These are the activations of a small neural network, seen along a few directions. Each row is one input.
In each table, some parts of the input vary, and every possible input appears once, in random order.
Descriptions start from the smaller parts, as in this example, which fits no table here: ring(5) and (point or ring(9) or (values(3) and line(4))).
Shared parts are said once, and a part with two or three values counts as separate values.

Other details of the inputs shift rows strongly along two fixed directions, in all tables alike. That doesn't count.

Table:
r1: [ -2  -8  26  18 -19  42   8  -6  59  -5  -7]
r2: [  8  -9  11  35  -7  45  22 -16  46  -8  -3]
r3: [  0 -18 -41  23   0 -67  -7  -5 -16  27   8]
r4: [-23  13   8  13  -9  37  12 -29  20  -4  -5]
r5: [ -9  11  22   2 -24  33  -2 -10  11 -15 -10]
r6: [-15  48  -5 -17   2  39 -18   0 -88   2  -9]
r7: [-15  21   0  16   1  38  13  -6  -7 -14  -4]
r8: [  8 -10 -43  35  15 -53  -2  11  -7  17  12]
r9: [ -9   4  19  -1 -22  32  -4  -2   4  -2  -6]
r10: [ 17 -32 -17  54   9 -33  13  27  71  -3   9]
r11: [ 20  -8 -44  29   8 -47  -3  12  -6  14  14]
r12: [-15   6   8  22  -7  40  19 -20  22 -15  -5]
r13: [ 16  -4  39 -19  21  36  23  -4  32 -21  -2]
r14: [  5   3  31 -43  15  15   3  -9 -17 -10  -1]
r15: [ -8  28  15  -6  -6  48  -9  18 -28 -13 -10]
r16: [ 15 -24 -35  29  -9 -51   0 -12  19  21  15]
r17: [ -7   6 -39 -16 -11 -52 -30  -7 -79  43  10]
r18: [-10  21  26 -69  12  21 -17  -9 -66 -11 -13]
r19: [ 38 -42  -4   0  32 -30  14  19  60  -4  13]
r20: [-31  24  24  -8 -20  30 -10 -12 -24 -11 -15]
r21: [ -3   2  22   6 -19  41   4   2  17 -10 -10]
r22: [ 36 -45  -5  -3  28 -37  16  13  60   0  10]
r23: [-17  16 -49 -18  -2 -61 -22   5 -90  34   7]
r24: [ -4   4 -31 -22 -19 -61 -31  14 -67  24   1]
r25: [-14  38   3  -7  -9  39  -2 -17 -51 -10 -15]
r26: [  7  -6  -8 -58  15 -60 -23  -1 -59  28  14]
r27: [-23  32  12  -6  -5  42  -3  16 -25 -21  -9]
r28: [-1 13 10  2 -9 33 -3 18 -8 -8 -7]
r29: [  5  -6  33 -34  13  25   3 -15  15 -16  -3]
r30: [  4 -10 -35  33   9 -43   2   6  -3  15   8]
r31: [ -4 -17 -35  24  -2 -61  -6 -14   5  32   8]
r32: [ 22 -38 -18 -30  19 -70 -11   2  18  26  13]
r33: [  5  -6   3  56  11  45  35  -1  74 -25   5]
r34: [ 18 -15 -37  27   6 -33   0  12  -3  23  13]
r35: [  8  -6  34 -32  10  22   4  -8  10 -18  -1]
r36: [ -4   4  15  21 -10  48  11 -26  33   0  -5]
r37: [-25  11 -30 -28 -17 -73 -40   5 -76  38  -2]
r38: [ 20 -26   1 -30  17 -52  -4  -4  12  23  16]
r39: [-16   1  19  12 -16  36  12   0  32 -20  -8]
r40: [-18  12  11   4 -13  26   7   8   7 -13  -9]
r41: [ 28 -16 -19 -31  35 -64 -10  25 -27  18  21]
r42: [ 30 -48   2  -5  14 -43   6   0  59   7  22]
r43: [  7 -13 -31  19  -9 -43  -5 -15  10  25   8]
r44: [  8   1  16  27  -9  39  15  11  47 -27  -7]
r45: [-18  49   5 -28 -10  28 -24  15 -80 -13 -15]
r46: [  6 -30 -23  48  -1 -37  13 -16  51  14  11]
r47: [ -9 -11 -45   7  -7 -65 -11  -7 -28  34  16]
r48: [  2 -18 -25  20  -4 -55  -5  20   7  15   2]
r49: [ 29 -48   8  -2  15 -34  11  -4  81   6  16]
r50: [-25  10  20   1 -19  32   3  -9  25  -9  -9]
r51: [-21  27  23 -16 -26  35 -13 -13 -17  -9 -16]
r52: [-13   9 -38 -18  -6 -60 -26  31 -67  24   7]
r53: [ -1  14   1  12  -4  35   7  -8 -12   1  -6]
r54: [ 15 -35 -13  53   4 -31  16  23  72  -2   8]
r55: [ 12 -11  21  39 -12  38  26   5  78 -28  -8]
r56: [ 45 -46   4  12  33 -30  26  17  78  -3  21]
r57: [-23  32   8   7  -2  37   4 -18 -35 -11 -16]
r58: [ 13  -5  37 -22  15  37  16  -3  32 -25  -3]
r59: [-22  11  16   2 -15  18  -3  -3 -11 -11 -15]
r60: [  7   8  25 -38  21  22  -1   6 -15 -17   0]
r61: [ -7  18  11  -9 -15  27  -7  12 -24  -1 -11]
r62: [  5  13   5  30  -1  44  17  -9  19 -20  -5]
r63: [ -6  34  22 -64  21  25 -21   8 -76 -15  -4]
r64: [-12  28   8  -1 -14  39   0 -24 -33 -12 -12]
r65: [-33  23  21 -14 -22  36  -6  -8 -19 -11 -10]
r66: [  5  19  26 -43  29  41  -3   7 -22 -25  -9]
Description of these inputs: line(6) and (values(3) or (values(2) and line(4))).
Changing only the line(6) part turns r58 into r60. The same change can be made to r13. Which row results?
> r56
Changing only the line(6) part turns r3 into r8. The same change can be made to r18. Which row results?
> r66
Which other rows does r36 become when the values(2) part takes its other values? List them by row number.
> r1
Which other rows does r32 become when the values(3) part takes its other values? List them by row number.
> r38, r49
Which other rows does r51 become when the line(6) part takes its other values? List them by row number.
> r5, r24, r44, r45, r55
List by row number the other rows that have the line(6) part in common with r5.
> r9, r16, r17, r20, r26, r29, r42, r46, r47, r65
